A small network was shown many inputs. Here are its activations along a few directions, one row for each input.
Each table varies a few parts of the input and shows all the possible inputs, shuffled.
Descriptions start from the smaller parts, as in this example, which fits no table here: one of 2 separate values, together with either a single point or one of 11 places along a line or (one of 5 places around a ring, together with one of 6 places along a line).
Shared parts are said once, and a part with two or three values counts as separate values.

Other details of the inputs shift rows strongly along two fixed directions, in all tables alike. That doesn't count.

Rows:
r1: [ -6  -3   9   5  11  10   1  -4  29   8   8 -16   5 -12]
r2: [  5  19 -11  20  -8  19  10  17 -31 -11  -6   8  15  -3]
r3: [  2  11  -6  27   9  13  21  14 -31   0  -2   4  -3   1]
r4: [  4   2 -20  30   3   8  10  18 -35  -4   0  14  -4  23]
r5: [  4  -6  10 -24 -18 -25  -6 -16  10   2   3  -6   5   0]
r6: [-14 -13   8  -7 -15 -19  -7 -12  25  -3   8 -17   6 -17]
r7: [-12  17 -14  18  -9  23   8  19 -26 -13  -3  16  13  -6]
r8: [-20   1  -2   3 -14   5  -1  -3  12  -5   3  -9   7 -21]
r9: [ -9  -3   4   7   7   5  16 -12  14   7   1 -24  -7 -19]
r10: [ -2  -3   5   6   3  -1  -5  -6  50  19   3 -33  -8 -15]
r11: [  9  -2  -1 -10   9 -10  -7  15 -27  -3   9  42   4  51]
r12: [ 22 -12   4 -51   2 -36 -24  -2 -35   1  -7  46 -16  55]
r13: [ 10 -15  14 -50   9 -24 -15 -28  10   3  -2  12 -12   8]
r14: [  7   1  11 -14  11   2  -8 -18  29  11  -9 -26 -13 -30]
r15: [  9  16 -16  36  14  38  -2  21 -19 -19 -13   8   4   3]
r16: [-10 -17  -3  -2  -3  -8   4 -23  28   7   7 -26 -11  -5]
r17: [-13   4  -2 -11 -14   4   2 -13  19   4  -4 -16   4 -26]
r18: [ 13  16  -2  23   9  12   6  32 -17   7  -1  12  -1  10]
r19: [ -4  -9  11 -11 -16 -21  -7 -17  30   1   4 -25   6 -19]
r20: [ 12 -12  16 -44   7 -28  -5  -1 -22   5  12  46  -1  44]
r21: [  3   3  -1   7  14  22  -4  -6  11  -8  -8  -7   1 -14]
r22: [ 11  18 -19  42  13  39  -4  30 -21 -12 -19   1   1  -1]
r23: [ -6  -2  -1  19   0   1  10  -7  14  14  -2 -27 -13 -16]
r24: [ -5  13  -8   7 -12  17   7   3  -4  -2  -7  -8  10 -18]
r25: [-12  17 -14  43  -5  27  10  31 -29 -22   2  10  19 -12]
r26: [ -9 -14  11  -9 -15 -22  -8 -15  31  -1   7 -22   7 -19]
r27: [ -8 -17   3 -16   2 -16   6 -21   7   2   8  -4  -9  10]
r28: [ 18 -11  16 -47   4 -35  -6   3 -24  11   9  45 -10  48]
Description of these inputs: either one of 10 places around a ring or (one of 3 separate values, together with one of 6 places around a ring).
Question: Which of the alternatives is r23?
Answer: one of 3 separate values, together with one of 6 places around a ring
Question: Change only the place on the ring of 6 in r9. List by row number the other rows that result.
Answer: r3, r4, r16, r23, r27
Question: Which other rows belong to the same alternative as r26? List them by row number.
Answer: r2, r5, r6, r7, r8, r17, r19, r24, r25

Rows:
r29: [-18  -4  10  -5 -13  -2  -8 -17  49   8   3 -39   2 -50]
r30: [  0   3  -1   0  -8  -4  -6  10 -27 -15  -2  21   8   2]
r31: [  5  13  14   9   5   4  24  11 -14   7  11   1  12 -12]
r32: [-11  11  -6  12  -9  10   7  20 -15  -7   4  15  13   2]
r33: [ 11 -12  11 -39   0 -21 -16 -16  21  11   0   4  -9  14]
r34: [  4   9  -8  19  15  26   9   5  -5  -3  -6  -1  -7 -12]
r35: [ -4   6   0  16  -6  10   1   5  -4 -17  -9 -11   8 -22]
r36: [ -1 -13   5 -14  -2 -19  -1 -13  21  14   2 -15 -17   1]
r37: [  0   4 -14  16  -7   6   5   6 -28 -17   0   8  12   6]
r38: [-20  -7   4  -4 -16  -1   3 -17  45   8   7 -30   4 -26]
r39: [  8 -30  10 -45  -3 -55 -13 -11 -11  11  10  33 -13  55]
r40: [-15 -16   3 -16 -19 -14  -1 -26  36   6   8 -22   2 -10]
r41: [ -8 -19  -1 -28 -17 -26  -5 -25   7   0   8   0   2  13]
r42: [ 17   5   2  -4   9  -2 -10  16 -19  -3   0  27   3  30]
r43: [  8  17  -6   7   6  23   0   9  -8   3 -14  -4   3  -8]
r44: [13 11  1 19 13  9 -7 19 -5 -3 -1 12  8 13]
r45: [-12 -10   6  -3 -12  -6  -3 -33  53   1  -4 -52   0 -47]
r46: [ 0 -4  2  1 14  9  3 -7 13  2 -2 -9 -9 -7]
r47: [ -9  12  -5  12  -8   8   2  19 -18  -8   3  13  14  -3]
r48: [  4   3  -5  14  19  16   3  12 -14  -6   0  11  -2  10]
r49: [ 16  15  -8   5   8  18  -2  18 -16  -3  -8  11   2   5]
r50: [  6 -30  15 -53   7 -44 -18 -20 -10   1  13  38 -13  58]
r51: [ -1  14  -8  23   1  15  11   5 -13   5  -8 -10  -7  -8]
r52: [ 2  0 -4 23  7  5  6 16 -7  5  0 -4 -4  4]
r53: [  1   7  -7  10  13  19   8   3 -24  -2 -11  14  -4   2]
r54: [  5  12  -9  24   3  14  10  10  -7   4  -4 -11  -9 -10]
Question: What do these inputs look like to the network?
Answer: either a single point or one of 10 places around a ring or (one of 3 separate values, together with one of 5 places along a line)
Question: Which of the alternatives is r45?
Answer: one of 10 places around a ring
Question: Change only the place on the line of 5 in r52. List by row number the other rows that result.
Answer: r36, r39, r51, r54

Rows:
r55: [ -5   5   5   7 -14   0   7  -5  16   3  -2 -28   3 -32]
r56: [ 6 13  1 23 15 18  8 22 -9  0  4  8  6  1]
r57: [  9  -7   9 -31   2 -15 -20 -10  12   6  -5   6  -7  12]
r58: [ 11   7   3  -1   6   6 -15  11  -2  -2  -9   9   3   6]
r59: [  4  -6  -5   9   5  -4   0   5 -10  -2   2   5  -6  17]
r60: [-14  -2   3   2  -5   8  -1 -20  31  -4   0 -31   6 -39]
r61: [-20  -2  -3  11 -11  14   2 -11  29  -7   1 -25   9 -31]
r62: [  3   8  -1   9  -4   4   7   9 -21  -9  -4   5   8 -10]
r63: [  8 -12   2  -6  -1 -18  -8   1  -1  -2   7   9   1  24]
r64: [ 12  15 -13  14  12  25   5   9 -20  -3 -14   7  -4   3]
r65: [  4 -13  14 -32   7 -23  -3 -12   9  14   9  11 -10  19]
r66: [  2  -4  -8  12   7   0   3   3 -11   0  -1   4 -11  13]
r67: [  5 -19   5 -20  -2 -28 -11 -11   7   3   7   6  -7  25]
r68: [-10   7  -3  13 -18   1   7   4   2   5   4 -11   9 -14]
r69: [ 10   0   1 -16   5  -1 -12  -2   0   2  -8   6  -7   7]
r70: [ -8   5  -8   9  -2  14   2   5 -16 -20   0  10  13  -3]
r71: [-12   8 -10  13 -14   5   6  14 -12  -5   4   5  13  -1]
r72: [  0   0 -10  21  11   8   9   2 -16   1  -6  -1 -11  11]
r73: [  2 -10   7 -21  10  -7   5 -15   4  14   2   1 -12  11]
r74: [ -9   6 -13  14 -12   8   5  18 -27 -14   3  22  16  11]
r75: [ 12  15 -11  14  10  23   1  16 -19  -4 -12  10  -4   1]
r76: [-14   2   7   7 -17  -1   6 -14  44  13   1 -50   0 -48]
r77: [ -3   5   0   7  -3   6   3  -2  -8 -10  -2  -3   9 -18]
r78: [  6 -11  18 -32   5 -27  -9  -8  12  10  10  16  -2  22]
r79: [  3 -11  10 -27   9 -16   1 -11   5  14   7   9 -13  14]
Question: What do these inputs look like to the network?
Answer: either one of 10 places around a ring or (one of 3 separate values, together with one of 5 places along a line)
Question: Change only the place on the line of 5 in r57. List by row number the other rows that result.
Answer: r58, r64, r69, r75
Question: Change only the choice among 3 separate values in r66. List by row number the other rows that result.
Answer: r75, r79

Rows:
r80: [ -1   2   4  21  19  24  -3  -8  49  12  -5 -42 -12 -33]
r81: [ -4 -15   1 -24  -5 -12 -20 -27  29   0  -7 -17  -8 -12]
r82: [-11  16  -6  31 -11  23   4  21  -3 -16   2  -6  23 -23]
r83: [  1 -19  -5 -24  -4 -21 -17 -13  -2  -7  -2  17 -10  27]
r84: [  1  -5 -11   9   5  -3  13   3 -24   2   4   8  -8  23]
r85: [  3  -4   3 -34  -7 -23   5 -10 -30  -2   0  29  -4  21]
r86: [ -3  15 -22  56   4  32   9  30 -20 -15  -3   1   9   0]
r87: [  8   1  12  -7   2 -14  -3  12  -1   7   9  13   3  14]
r88: [-10 -21   6 -18  -9 -26   7 -25  22  17  11 -18 -10   1]
r89: [  2  -6  21 -30  -6 -21 -10  -8  35  17   6 -11  -1 -12]
r90: [  6 -17  11 -14  11 -19  -7 -10  25  14   6  -2 -11  16]
r91: [  9  -5   8 -23  12  -1 -14 -14  17   8  -7  -1 -10   3]
r92: [  2   8  14  -6   1  10  -4  -8  46  14  -3 -32   0 -40]
r93: [ 20   8   2 -26   9  -2 -11   9 -30  -4  -5  40   0  30]
r94: [  5  -4   1 -32  -2 -18   1 -14 -30  -1  -8  23  -8  20]
r95: [  8   1  -8 -22  -5  -8 -13  -2 -31 -19  -7  30   6  21]
r96: [ 13   8   1  19  12   3   3  28 -23  -1   7  22   6  25]
r97: [ -1  26 -16  44  -4  43   7  32 -31 -27  -8   8  26 -20]
r98: [  0   8 -10  18   7  20  12   2 -20  -3 -13  -7  -7 -10]
r99: [-14  -3   9  -7  -9  -7  12 -16  23  12   6 -24  -1 -32]
r100: [ -6 -10   4 -22 -17 -28 -10   3 -18 -10  12  32  13  33]
r101: [-17  -1   6  16  -5   5  16 -14  36  16   8 -46  -3 -43]
r102: [ -2  -1  -8  16   6  12  10  -7   4   3  -6 -20 -14  -8]
r103: [ -7  19 -18  59  -2  32  11  35 -23 -16   1   2  20  -4]
Question: What do these inputs look like to the network?
Answer: one of 3 separate values, together with one of 8 places around a ring
Question: The inputs of r95 and r94 match in every part but the choice among 3 separate values. If r97 is changed in the same way as r95 into r94, which row does it become?
Answer: r85
Question: Start at r96 and move only the place on the ring of 8, one step at a time. The first step leads to r87. Which rows follow, in order?
Answer: r89, r92, r93, r91, r80, r90
Question: Change only the choice among 3 separate values in r102. List by row number the other rows that result.
Answer: r80, r83
Question: Change only the choice among 3 separate values in r96. List by row number the other rows that result.
Answer: r88, r103
